Each row below holds a small network's activations on one input, seen along a few directions.
In each table, some parts of the input vary, and every possible input appears once, in random order.
A made-up example of a description, with smaller parts first: ring(8) and (point or ring(11) or (values(3) and line(6))).
Shared parts are said once, and a part with two or three values counts as separate values.
In the rows, 128 means zero.

Other details of the inputs vary at random and push rows far along three fixed directions, the same in every table; ignore that.
These rows show it; all are for the same input, with only those details redrawn:
[125 158 111 162 118 109 122 153 153  92 154]
[142 149  93 164 142 152  82  81 106 140 126]
[128  91 180  76 144 134 144  94 139 156  93]
[206 101 143 131 108 126 133 103  95 142 123]
[ 88 152 103 140 170 164  77  68 129 150 109]
[144 156  82 175 142 155  74  78 101 139 129]
[169 137 126 157  98  98 141 161 138  93 156]
[ 52 151 140 115 155 122 125 138 190 107 125]

Rows:
R1: [ 70 161 109 154 186 190 106  87 123 165 102]
R2: [149 158  84 172 142 152  82  82  96 142 129]
R3: [ 51 108 125  98 138 116 104 148 161 108 129]
R4: [146 146  72 154 134 143  62  87  91 135 128]
R5: [ 95 123 160 125 125 129 166 155 168 112 128]
R6: [140 108 191  85 149 142 175  99 134 161  90]
R7: [ 94 113 148  86 128 103 126 147 167 107 122]
R8: [111 127  93 142 112 104 102 168 125  97 159]
R9: [ 60 132 128  99 141 114 105 135 179 102 120]
R10: [176 166 130 180 116 111 172 173 135 101 153]
R11: [ 38 148 134 102 157 129 139 157 166 125 130]
R12: [126  82 166  57 143 118 126 107 119 153  92]
R13: [155 181  87 184 152 165 103  83  90 150 127]
R14: [209 109 138 138 114 131 142 106  96 146 121]
R15: [ 54 149 131  98 146 117 119 138 178 108 122]
R16: [ 80 106 142  77 126 109 138 160 147 119 129]
R17: [180  73 145  95  95 124 137 120  90 144 124]
R18: [ 96 123 157  99 127 103 142 144 169 110 121]
R19: [134  89 179  85 143 139 150  92 145 153  90]
R20: [132 161 105 174 120 115 125 152 154  92 154]
R21: [119 133  62 150 142 149  56  96  72 145 134]
R22: [182  76 153 113 102 130 145 116  97 147 122]
R23: [183  81 123 108 101 125 119 119  77 145 129]
R24: [130  86 174  75 132 126 137  92 135 150  90]
R25: [145 159  74 154 134 146  74  86  86 139 129]
R26: [136 139  78 172 134 161  78  92  87 145 137]
R27: [158 122 109 140  83 100 135 172 114  99 163]
R28: [176  58 143  93 102 115 123 125  86 143 123]
R29: [121 144  60 145 141 154  64  97  72 149 135]
R30: [167 137 124 148  94  89 141 162 130  96 151]
R31: [ 81 162 105 144 183 174  91  70 139 156 102]
R32: [189  83 134 122  97 125 130 114  79 147 127]
R33: [163 129 135 139  88  93 140 154 144  95 148]
R34: [178  96 134 116 103 133 130 110  83 155 126]
R35: [207 110 141 127 112 124 141 108  86 148 122]
R36: [100 139 162 109 142 115 169 154 176 118 121]
R37: [157 126 112 153  87  97 139 173 115 101 162]
R38: [112 164 103 164 125 123 145 178 139 109 157]
R39: [126  87 165  54 146 118 129 110 115 157  93]
R40: [121  88 168  66 128 134 149 111 114 166 104]
R41: [132 147  83 165 143 164  98 100  89 153 130]
R42: [159 139 136 127 101  86 156 170 128 104 146]
R43: [117 144  97 161  98 113 114 158 138  95 163]
R44: [205 119 143 131 123 133 155 112  92 156 118]
R45: [143 102 196  95 156 148 176  99 144 161  85]
R46: [ 83 156 100 132 162 160  70  67 129 150 109]
R47: [172 149 127 177 107 120 175 186 119 110 157]
R48: [166 147 114 135  95  90 140 169 120  97 156]
R49: [151 126 115 165  96 115 143 167 134  98 158]
R50: [176 100 131 111 111 128 137 118  71 159 123]
R51: [100 129 158  93 128  99 153 150 159 116 121]
R52: [ 92 119 151  91 124 108 133 138 171 106 120]
R53: [172 148 117 156  89  93 136 161 130  95 159]
R54: [ 40 144 134 106 153 129 135 153 168 122 129]
R55: [133 173 113 185 121 121 136 149 155  90 154]
R56: [115  73 167  73 128 134 138 103 124 157  98]
R57: [ 95 152 100 146 116 110 123 165 133 104 154]
R58: [166 132 141 169 105 120 176 179 133 107 149]
R59: [ 49 143 137 122 153 137 144 155 178 121 126]
R60: [ 78 171  97 123 172 159  79  73 119 159 108]
R61: [112 146  98 143 122  98  98 158 142  90 148]
R62: [ 58 154 142 125 159 130 137 138 196 110 121]
R63: [156 173  95 192 157 169 107  84 100 147 121]
R64: [113 169 109 174 121 128 146 170 139 103 157]
R65: [203 110 143 114 102 118 139 108  87 148 122]
R66: [120  79 179  82 142 150 159 110 134 165  95]
R67: [115 138 117 162 115 124 140 164 153 101 149]
R68: [ 97 128 162 119 131 128 173 160 161 120 128]
R69: [204 102 138 136 106 127 129 100  99 138 122]
R70: [127 158  73 168 152 171  90  95  82 159 131]
R71: [ 40 127 123  86 151 114 115 160 153 118 130]
R72: [116 133 169 135 139 125 170 143 182 108 119]
R73: [123  87 186  88 140 153 166 107 131 162  96]
R74: [179 151 126 184  97 110 153 153 142  88 156]
R75: [151 110 130 123 102  86 122 163 136  94 143]
R76: [ 48 125 124 101 132 124 116 143 168 108 131]
R77: [206 112 157 150 124 143 157 102 109 145 113]
R78: [139 153  88 196 149 181  96  92  96 149 126]
R79: [188  73 123 114  93 125 114 114  80 139 129]
R80: [118 182 113 179 131 123 138 150 159  94 151]
R81: [165 133 124 160  98 111 165 182 123 108 157]
R82: [123 102 182  81 147 152 176 116 120 172  96]
R83: [128  76 174  82 136 146 155 110 127 163 100]
R84: [198  94 152 151 113 151 157 114  96 149 116]
R85: [121  82 174  78 142 146 158 111 127 166  97]
R86: [ 40 137 126  90 143 124 125 150 161 118 129]
R87: [ 71 146  94 137 168 172  81  82 115 158 115]
R88: [ 82 154 105 148 177 174  85  64 144 150 101]
R89: [ 87 148  94 126 158 158  66  70 123 144 109]
R90: [ 88 125 151  86 123 110 158 164 148 126 134]
R91: [ 91 127 148  76 135  99 139 156 158 114 122]
R92: [153 157 122 148 111  98 148 168 132 102 155]
R93: [125 158 111 162 118 109 122 153 153  92 154]
R94: [190  96 124 107  99 126 135 123  66 152 131]
R95: [105 141  98 145 121 102  89 149 150  86 144]
R96: [119  78 171  69 126 136 142 106 124 161 104]
R97: [ 79 152  88 117 168 155  63  76 116 148 106]
R98: [178 152 121 158 105 100 159 171 128 103 156]
R99: [113 130  91 144 104 109 102 165 131  93 161]
R100: [103 135 159 106 139 113 164 152 170 117 123]
What is each input in this table made of? -> values(2) and line(5) and line(10)
The inputs of R94 and R48 match in every part but the values(2) part. If R17 is changed in the same way as R94 into R48, which row does it become? -> R89
The inputs of R23 and R4 match in every part but the values(2) part. If R40 is changed in the same way as R23 into R4, which row does it become? -> R65
The inputs of R88 and R67 match in every part but the values(2) part. If R46 is changed in the same way as R88 into R67, which row does it become? -> R96
Which other rows does R7 become when the values(2) part takes its other values? List them by row number. -> R99
Start at R95 and move only the line(5) part, one step at a time. The first step leads to R75. Which rows follow, in order? -> R61, R12, R39
